A small network was shown many inputs. Here are its activations along a few directions, one row for each input.
In each table, some parts of the input vary, and every possible input appears once, in random order.
Descriptions start from the smaller parts, as in this example, which fits no table here: line(6) and (point or ring(11) or (values(3) and ring(8))).
Shared parts are said once, and a part with two or three values counts as separate values.
In the rows, zero is written as 128.

Other details of the inputs vary at random and push rows far along two fixed directions, the same in every table; ignore that.

Table:
R1: [121 164 102  96 129 104 133 105 137 117 126 125 132 134]
R2: [171  98 103 129 112 111 138 155 112 226 147 119 177 131]
R3: [123  99 157 162 165 148 131 151 124  78 150 146 109 122]
R4: [110 114 111 117 100 120 151 118 127 136 119 116 130 159]
R5: [157 152 104 111 109  84 132  73 135 148  86  71 132 138]
R6: [124 121 147 139 126 135 121 154 102 132 127 127 167 127]
R7: [110  99 129 136  78 126 126 179 121 180 113 168  97 143]
R8: [136 142 115 128 149 105 126 105 138  96 111 100 128 109]
R9: [113 140 125 124 163 157 137 104 150  78 153 124 117  99]
R10: [135 140 116 109 154  96 128 118 147 119 111 128 134 129]
R11: [ 97 116 140 149 141 172 112 116 140  56 168 160  68 123]
R12: [119 108 165 136 119 152 129 181  94 137 148 170 124 146]
R13: [142 138 142 132 115 110 127 158 113 173 125 153 142 157]
R14: [131 108 136 131 141 139 131 106 124  89 130 109 123 139]
R15: [120 162 105  97 137 104 131 108 136 118 129 124 139 133]
R16: [ 93 117 117 127  82 140 120 162 124 175 127 166 130 149]
R17: [132 117 115 116 138  97 139  98 148 118 106  96 123 135]
R18: [127 128 141 134 110 131 123 154  96 145 118 122 161 125]
R19: [128 116 166 161 171 167 113 132 111  53 159 132 128 113]
R20: [137 180  93  86 137 116 118  78 146 132 105  76 160  80]
R21: [ 95  66 166 158 109 169 155 178 106 112 163 169  95 171]
R22: [143 123 172 162 166 175 134 120 138  70 168 141  78  99]
R23: [147 150 132 123 134 104 122 129 127 146 122 134 148 146]
R24: [131 125 135 132 180 146 137 113 158  78 139 123  95  89]
R25: [114 176  75  96 118 107 102  70 155 124 108 100 129 115]
R26: [117  70 155 150 125 135 152 159 122 113 131 147  92 154]
R27: [135 140 127 142 108 125 103 124 132 161 119 140 122 136]
R28: [142 128 146 135  87 110 135 175 101 193 119 164 131 161]
R29: [142 156 104 113 140  89 122  92 141 104 100  83 127 104]
R30: [101 103 152 155 128 154 133 171 108 112 157 157 138 142]
R31: [145 166 101 118  96 103  99  92 142 168  96 113 126 127]
R32: [146 127 167 154 153 141 127 143 120 103 152 166 107 149]
R33: [123  66 131 157 174 182 145 154 124 102 211 152 123 122]
R34: [153 130 128 136 134 111 134  88 136 113 113  98 120 147]
R35: [149 116 148 152 159 131 128  90 137  83 136 110 112 144]
R36: [135 123 133 127 166 138 122  86 137  62 131  93 126 128]
R37: [143 131 144 151 107 118 126 152 103 164 121 128 155 144]
R38: [106 126 139 130 139 171 146 129 135  89 164 140  95 104]
R39: [122  86 135 135 126 117 149 144 134 136 115 129 125 154]
R40: [120 174  91  83 107  88 132 109 133 144 111 114 141 135]
R41: [123 143 125 125 146 148  95  98 136  92 133 125 119 113]
R42: [142 139 132 123  89 122 140 162 117 213 116 134 149 125]
R43: [106 116 149 152 137 158 131 141 113  77 165 143 111 126]
R44: [117 154 107 116 118 113 125 108 128 114 124 104 147 121]
R45: [113 111 122 134 105 121 120 154 137 162 116 156 118 136]
R46: [128 170  93  98 130 114  91  74 145 123 104  96 148 107]
R47: [107 154  93 112 105 125 111  95 146 126 119 126 113 124]
R48: [120 120 128 141 167 141 105 105 156  72 135 140  83 112]
R49: [105  92 155 152 106 174 113 175 103 138 147 179 107 140]
R50: [117 137  94  99 107 103 143  94 138 135 108  91 146 150]
R51: [140 102 152 152 124 123 139 133 123 139 125 130 134 163]
R52: [141 117 160 161  93 127 133 176  90 169 125 146 134 145]
R53: [146 135 144 151 125 115 120 140 112 144 123 125 160 137]
R54: [138 156  98  91 122  77 130 114 141 149  91 115 127 127]
R55: [122 102 153 142 151 134 140 167 126 107 141 176  99 145]
R56: [127 111 131 136 111 107 133 172 115 162 111 137 152 137]
R57: [140 183  92  83 127 114 121  74 143 131 101  71 146  76]
R58: [156 163 119 129 106  94 121 111 118 159  98  96 159 128]
R59: [133 129 133 124 176 118 128 119 148  84 132 140 110 127]
R60: [127 116 162 154 149 160 118 137 102  70 151 134 125 115]
R61: [140 125 145 138  87 138 147 174 110 208 122 152 132 127]
R62: [102  81 150 148 133 157 149 145 123  94 155 148 119 167]
R63: [155  86 103 132 199 140 138 112 151  95 170 110 120  93]
R64: [124 100 135 125  95 125 139 145 105 152 113 118 134 149]
R65: [122 176  92  90 140 121 132  76 157 114 122  88 136  90]
R66: [116 157  99  91 104  93 134 133 125 173 113 131 165 147]
R67: [124 133 139 115 127 124 121 155 109 154 125 146 164 145]
R68: [129 106 116 123 126 108 148 115 140 125 104 111 114 143]
R69: [121 127 138 115  92 125 131 176  96 191 118 158 157 150]
R70: [116 155  98 110  90 101 127 132 113 172 107 106 174 133]
R71: [119 100 136 126  87 130 157 190 120 193 115 155 111 120]
R72: [102  77 154 160 109 156 128 189 120 140 141 192  82 145]
R73: [126 123 114 109  90 116 153 164 133 200 100 135 129 111]
R74: [139 143 106 103 141 106 121  70 144 103 102  70 158 127]
R75: [131 157 114  95 109 102 118 135 113 178 104 124 172 137]
R76: [143 143 137 129 124 130 132 135 133 168 127 126 144 114]
R77: [137 135 132 144  88 124 109 133 123 167 118 144 104 139]
R78: [131 124 137 132 182 147 139 113 160  76 140 125 101  91]
R79: [157 119  93 115 171 136 123  99 133 126 157  90 169  89]
R80: [138 137 140 150 156 143  96  96 149  88 139 137 104 124]
R81: [119 147 126 127 172 164 134  85 156  47 160 119  94  91]
R82: [131 143 135 121 152 158 123 109 138  95 138 116 125  89]
R83: [130 138 139 126 169 160 121 108 139  80 149 115 135  88]
R84: [116 131 124 120  88 135 105 142 112 163 116 139 121 127]
Description of these inputs: values(4) and (point or (line(4) and values(5))).
Question: Changing only the values(4) part turns R19 into R70. The same change can be made to R64. Which row results?
Answer: R21
Question: Changing only the values(4) part turns R33 into R2. The same change can be made to R1. Which row results?
Answer: R32
Question: Change only the values(4) part in R57. List by row number the other rows that result.
Answer: R22, R38, R71
Question: Change only the values(5) part in R83. List by row number the other rows that result.
Answer: R6, R46, R67, R74

Table:
R85: [137 142  82  95 142  77 136  59 150  99  94  61 156 139]
R86: [111 149 131 121  75 121 119 168 112 184 114 163 124 137]
R87: [117 157  78  94 147 128 128  69 172 102 122  94 102  76]
R88: [129  61 167 169 192 156 152 125 142  39 159 138  73 148]
R89: [132  94 135 131 135 173 145 199 107 189 169 139 179  79]
R90: [146 129 101 112 159  87 147  67 154  79 111  74 123 133]
R91: [126  89 118 116  94 100 157 151 115 174 101 119 151 170]
R92: [129  65 136 142 119 112 158 174 125 161 122 146 111 172]
R93: [ 97 114 109 107  91 151 143 158 132 166 135 147 124 118]
R94: [104 128 176 158 171 190 106 129 130  33 176 176  75 120]
R95: [127 111 162 158  91 123 124 159 108 158 112 155 113 165]
R96: [181 136 151 152 120 121 120 169  74 192 124 111 205 131]
R97: [128 127 148 143  88 107 123 151 104 162 109 144 125 167]
R98: [159 182  99 110 132  73 101  52 156 114  85  85 124 132]
R99: [ 84 104 117 121  96 160 142 173 123 152 146 160 127 125]
R100: [124 125 153 139  86 116 120 148 101 157 111 144 136 169]
R101: [113 121 186 176 183 195 111 126 144  13 181 182  53 109]
R102: [115 130 142 137  71 108 121 158  93 174 103 147 156 177]
R103: [ 97 151 133 123  88 133 109 156 110 156 124 160 139 141]
R104: [193 139 112 115 203  99 144  68 134 109 134  41 198 103]
R105: [125 166  59  80 137 108 123  61 178 128 111  89 111  79]
R106: [182 217  99  96 175 107  88  61 134 122 115  57 195  49]
R107: [101 120  98 102  82 132 147 161 130 189 128 142 122 117]
R108: [116 116 181 175 194 194 108 129 145  18 186 196  47 116]
Question: Changing only one part turns R91 into R94. The same change can be made to R104. Which row results?
Answer: R106
Question: What do these inputs look like to the network?
Answer: line(4) and (point or line(5))
Question: List by row number the other rows that have the line(4) part in common with R89.
Answer: R87, R93, R99, R105, R107
Question: Change only the line(5) part in R88. List by row number the other rows that result.
Answer: R85, R90, R91, R92

Table:
R109: [126 189  65  67  74  53 116  79 155 188  55  83 149 130]
R110: [127  91 166 164 151 156 134 136 117  75 153 146 103 147]
R111: [135 151 121 119 141 133 111  98 135 107 132 110 135 109]
R112: [126 199  45  57  62  52 123  75 157 214  52  79 158 124]
R113: [146 104 154 160 145 130 130 139 115 120 141 129 137 147]
R114: [149 134 131 140 187 126 122  72 143  42 143  97 122 123]
R115: [ 96  96 150 154  98 160 130 187 115 148 147 192  94 140]
R116: [102  71 166 157 117 176 147 190 112 134 165 183 100 149]
R117: [135 117 121 113  72 107 148 182 106 233 110 134 163 146]
R118: [129 148 113 121 168 140 114  73 157  61 142 100 108  91]
R119: [115 119 150 140 110 125 133 146 117 122 121 148 105 157]
R120: [151 156 137 133 174 139 114  93 136  87 135 104 143  98]
R121: [111  79 166 161 149 171 133 158 124  85 159 166  89 143]
R122: [109 132 121 118  43 114 128 197  92 244 102 170 149 156]
R123: [131 139 114 117 164 128 131  90 149  84 140 105 124 110]
R124: [155 142 116 120 161 107 120  85 144 102 122  94 134 116]
R125: [138 142 114 120 184 121 120  69 154  56 131  94 119 109]
R126: [132 118 123 121  72 114 146 191  95 234 105 141 166 131]
R127: [105  72 172 166 130 180 143 206 104 128 174 185 113 134]
R128: [141 162 116 113 160 126 116  92 134  98 131 101 148 101]
Question: What do these inputs look like to the network?
Answer: line(4) and line(5)
Question: Changing only the line(5) part turns R121 into R111. The same change can be made to R125. Which row results?
Answer: R128
Question: Change only the line(5) part in R119. List by row number the other rows that result.
Answer: R109, R112, R115, R122
